These are the activations of a small network on made-up records, seen along a few directions, one row for each record.
Each row is followed by the record's values for the fields PUNO, ZOT, LIBAK, VIVED.
Not every record has every field; a missing one is written none.
Other fields move the rows too, some of them a lot.
-5  -25  -25  -3  0  -15  0  6  18  -1 -> <PUNO:rel ZOT:karo LIBAK:none VIVED:bude>
29  46  3  11  0  13  11  0  -29  3 -> <PUNO:vebe ZOT:gal LIBAK:maf VIVED:bude>
-11  0  12  -5  2  2  7  -12  -17  8 -> <PUNO:vebe ZOT:karo LIBAK:maf VIVED:ler>
15  -6  -18  15  5  8  -14  -4  10  -14 -> <PUNO:vebe ZOT:karo LIBAK:lin VIVED:bude>
16  -3  -41  15  5  1  -2  8  9  -15 -> <PUNO:vebe ZOT:karo LIBAK:none VIVED:bude>
7  -6  -6  11  8  3  -12  6  9  4 -> <PUNO:vebe ZOT:gal LIBAK:lin VIVED:bude>
-23  -12  16  -13  -9  -6  -10  13  -4  5 -> <PUNO:rel ZOT:karo LIBAK:maf VIVED:ler>
-2  -18  -10  5  -1  -8  -9  -3  14  0 -> <PUNO:vebe ZOT:karo LIBAK:maf VIVED:bude>
-4  1  27  -5  -2  -8  6  -7  -12  24 -> <PUNO:vebe ZOT:gal LIBAK:lin VIVED:ler>
-10  5  18  -15  -16  -13  -8  -1  -1  10 -> <PUNO:rel ZOT:karo LIBAK:lin VIVED:bude>
3  16  17  -11  -4  7  11  -16  -26  5 -> <PUNO:vebe ZOT:karo LIBAK:maf VIVED:ler>
-17  -18  1  -8  -5  -11  -20  6  16  5 -> <PUNO:rel ZOT:karo LIBAK:lin VIVED:bude>
-30  2  50  -39  -19  -16  5  -6  -17  24 -> <PUNO:rel ZOT:karo LIBAK:lin VIVED:ler>
39  24  -25  19  21  22  12  8  -5  -32 -> <PUNO:vebe ZOT:gal LIBAK:none VIVED:bude>
-14  -27  -3  -9  5  3  -11  -5  14  15 -> <PUNO:vebe ZOT:gal LIBAK:lin VIVED:ler>
6  -13  -14  1  -3  3  -14  7  9  -8 -> <PUNO:rel ZOT:karo LIBAK:maf VIVED:ler>
18  -1  -28  9  2  10  -7  12  14  -10 -> <PUNO:rel ZOT:gal LIBAK:maf VIVED:bude>
10  17  6  1  13  14  25  0  -21  -8 -> <PUNO:vebe ZOT:gal LIBAK:none VIVED:ler>
0  -23  -29  -2  2  -5  -18  13  23  -16 -> <PUNO:rel ZOT:karo LIBAK:maf VIVED:bude>
-15  -23  -1  -14  0  -24  -8  -1  17  16 -> <PUNO:rel ZOT:karo LIBAK:maf VIVED:bude>
-10  -16  2  -17  1  1  -5  1  4  14 -> <PUNO:rel ZOT:gal LIBAK:maf VIVED:ler>
-12  -34  0  -19  -3  -12  -12  2  12  8 -> <PUNO:rel ZOT:karo LIBAK:maf VIVED:ler>
9  11  5  -3  0  -9  3  -7  -9  5 -> <PUNO:vebe ZOT:karo LIBAK:maf VIVED:bude>
-23  0  9  -10  -11  -2  -8  -7  4  9 -> <PUNO:rel ZOT:karo LIBAK:lin VIVED:bude>
-9  1  6  -11  -8  -9  -9  -1  -4  14 -> <PUNO:rel ZOT:karo LIBAK:lin VIVED:bude>
-29  -26  5  -6  1  -23  -17  4  26  11 -> <PUNO:rel ZOT:karo LIBAK:lin VIVED:bude>
-24  4  33  -30  -16  -22  3  0  -4  18 -> <PUNO:rel ZOT:karo LIBAK:maf VIVED:bude>
-16  -27  -2  -5  -2  -20  -17  2  24  12 -> <PUNO:rel ZOT:karo LIBAK:lin VIVED:bude>
-7  0  26  -17  -8  1  -1  14  -3  5 -> <PUNO:rel ZOT:gal LIBAK:maf VIVED:ler>
-7  -11  1  -1  -1  -17  -8  -7  9  12 -> <PUNO:vebe ZOT:karo LIBAK:lin VIVED:bude>
15  14  1  9  8  1  2  -6  -2  -17 -> <PUNO:vebe ZOT:karo LIBAK:maf VIVED:bude>
-34  -11  36  -13  -9  -22  -5  5  6  17 -> <PUNO:rel ZOT:karo LIBAK:lin VIVED:bude>
9  -12  -44  9  8  7  -15  3  28  -20 -> <PUNO:rel ZOT:karo LIBAK:maf VIVED:bude>
11  -23  -44  19  15  18  -6  7  13  -29 -> <PUNO:vebe ZOT:karo LIBAK:none VIVED:ler>
16  2  -9  13  10  7  -10  -4  2  -13 -> <PUNO:vebe ZOT:karo LIBAK:lin VIVED:bude>
-22  -10  13  -14  -11  -25  -4  0  10  15 -> <PUNO:rel ZOT:karo LIBAK:maf VIVED:bude>
-3  -34  -10  -10  4  -8  -12  -1  12  4 -> <PUNO:vebe ZOT:karo LIBAK:maf VIVED:ler>
17  24  -1  8  0  2  -3  -9  -13  -7 -> <PUNO:vebe ZOT:karo LIBAK:lin VIVED:bude>
-29  -23  27  -7  -16  -7  -4  1  14  20 -> <PUNO:rel ZOT:gal LIBAK:lin VIVED:ler>
-27  -6  26  -5  -5  -5  -6  10  20  9 -> <PUNO:rel ZOT:gal LIBAK:lin VIVED:bude>
3  14  22  5  -5  -4  9  -10  -9  17 -> <PUNO:vebe ZOT:gal LIBAK:lin VIVED:bude>
-13  -17  1  -17  -3  -15  -11  4  14  5 -> <PUNO:rel ZOT:karo LIBAK:maf VIVED:bude>
17  1  -51  16  15  13  -3  -2  14  -25 -> <PUNO:vebe ZOT:karo LIBAK:none VIVED:bude>
2  -28  -37  6  12  4  -9  19  33  -15 -> <PUNO:rel ZOT:gal LIBAK:none VIVED:bude>
7  7  -8  3  -2  -1  -5  4  6  5 -> <PUNO:rel ZOT:gal LIBAK:maf VIVED:bude>
14  -4  -42  17  15  10  1  3  6  -21 -> <PUNO:vebe ZOT:karo LIBAK:none VIVED:bude>
-1  -19  -16  -2  2  -7  7  8  19  6 -> <PUNO:rel ZOT:gal LIBAK:none VIVED:bude>
6  9  3  7  3  -6  5  -10  -4  -1 -> <PUNO:vebe ZOT:karo LIBAK:maf VIVED:bude>
-18  -15  -5  -14  0  -12  1  13  17  -7 -> <PUNO:rel ZOT:karo LIBAK:none VIVED:bude>
15  28  10  9  -20  14  -2  1  -5  -2 -> <PUNO:rel ZOT:gal LIBAK:lin VIVED:bude>
7  4  -1  13  12  3  1  0  -1  1 -> <PUNO:vebe ZOT:gal LIBAK:maf VIVED:bude>
31  12  -35  24  0  22  -3  6  4  -18 -> <PUNO:vebe ZOT:gal LIBAK:maf VIVED:bude>
-29  -37  -1  -11  -1  -7  -12  16  20  -5 -> <PUNO:rel ZOT:karo LIBAK:maf VIVED:ler>
-35  -9  13  -24  1  -17  -8  3  13  12 -> <PUNO:rel ZOT:karo LIBAK:maf VIVED:bude>

Here are new rows. What are their fields?
-20  -33  -10  3  0  -17  -20  -1  33  6 -> <PUNO:rel ZOT:karo LIBAK:lin VIVED:bude>
1  12  -18  -2  -4  9  0  11  9  -24 -> <PUNO:rel ZOT:karo LIBAK:none VIVED:bude>
-28  -1  47  -30  -14  -12  7  -3  -14  35 -> <PUNO:rel ZOT:gal LIBAK:lin VIVED:ler>
-19  -16  4  -10  -2  -17  -11  5  16  5 -> <PUNO:rel ZOT:karo LIBAK:maf VIVED:bude>
14  -11  -16  9  3  2  -6  -8  14  -12 -> <PUNO:vebe ZOT:karo LIBAK:maf VIVED:bude>
-14  -13  -18  2  2  -11  -2  19  4  -2 -> <PUNO:rel ZOT:karo LIBAK:none VIVED:bude>
-48  -17  45  -38  -12  -18  0  -6  3  22 -> <PUNO:rel ZOT:karo LIBAK:lin VIVED:ler>
7  -8  -34  18  5  5  -12  10  5  -13 -> <PUNO:vebe ZOT:karo LIBAK:maf VIVED:bude>
-16  -39  -29  2  10  -4  -23  4  37  -4 -> <PUNO:rel ZOT:karo LIBAK:maf VIVED:bude>
18  6  5  7  6  13  1  -2  -10  -21 -> <PUNO:vebe ZOT:karo LIBAK:maf VIVED:ler>
14  -17  -33  1  5  14  -5  17  10  -13 -> <PUNO:rel ZOT:gal LIBAK:none VIVED:ler>
30  44  -17  13  6  24  18  -6  -25  -31 -> <PUNO:vebe ZOT:karo LIBAK:none VIVED:bude>
27  45  8  22  -5  23  4  -9  -25  -22 -> <PUNO:vebe ZOT:karo LIBAK:lin VIVED:bude>
10  2  -12  13  4  0  -4  -5  7  -9 -> <PUNO:vebe ZOT:karo LIBAK:maf VIVED:bude>
18  -9  -41  22  5  16  2  6  15  -16 -> <PUNO:vebe ZOT:gal LIBAK:none VIVED:bude>
27  16  -9  13  4  17  -1  6  -13  -6 -> <PUNO:vebe ZOT:gal LIBAK:maf VIVED:ler>
-32  -27  25  -23  -5  -11  -15  9  14  5 -> <PUNO:rel ZOT:karo LIBAK:lin VIVED:ler>
-18  -21  13  -17  -7  -13  -12  1  -2  18 -> <PUNO:rel ZOT:karo LIBAK:lin VIVED:ler>
12  14  -16  17  14  10  12  2  -7  -25 -> <PUNO:vebe ZOT:karo LIBAK:none VIVED:bude>
28  36  14  3  -1  11  8  -8  -23  2 -> <PUNO:vebe ZOT:gal LIBAK:lin VIVED:bude>
6  30  29  -1  6  15  12  -11  -24  3 -> <PUNO:vebe ZOT:gal LIBAK:lin VIVED:ler>
-10  1  26  -17  -14  -3  3  6  -13  19 -> <PUNO:rel ZOT:gal LIBAK:maf VIVED:ler>
4  14  13  -10  -14  0  2  3  -5  9 -> <PUNO:rel ZOT:gal LIBAK:maf VIVED:bude>
-9  -5  -7  -5  -2  -5  -5  -8  2  10 -> <PUNO:vebe ZOT:karo LIBAK:maf VIVED:bude>
2  -16  -7  -12  -7  0  11  7  3  7 -> <PUNO:rel ZOT:gal LIBAK:none VIVED:ler>
21  5  -24  13  3  22  -3  2  -12  -23 -> <PUNO:vebe ZOT:karo LIBAK:maf VIVED:ler>
-1  10  11  -7  -6  1  5  14  5  -4 -> <PUNO:rel ZOT:gal LIBAK:maf VIVED:bude>
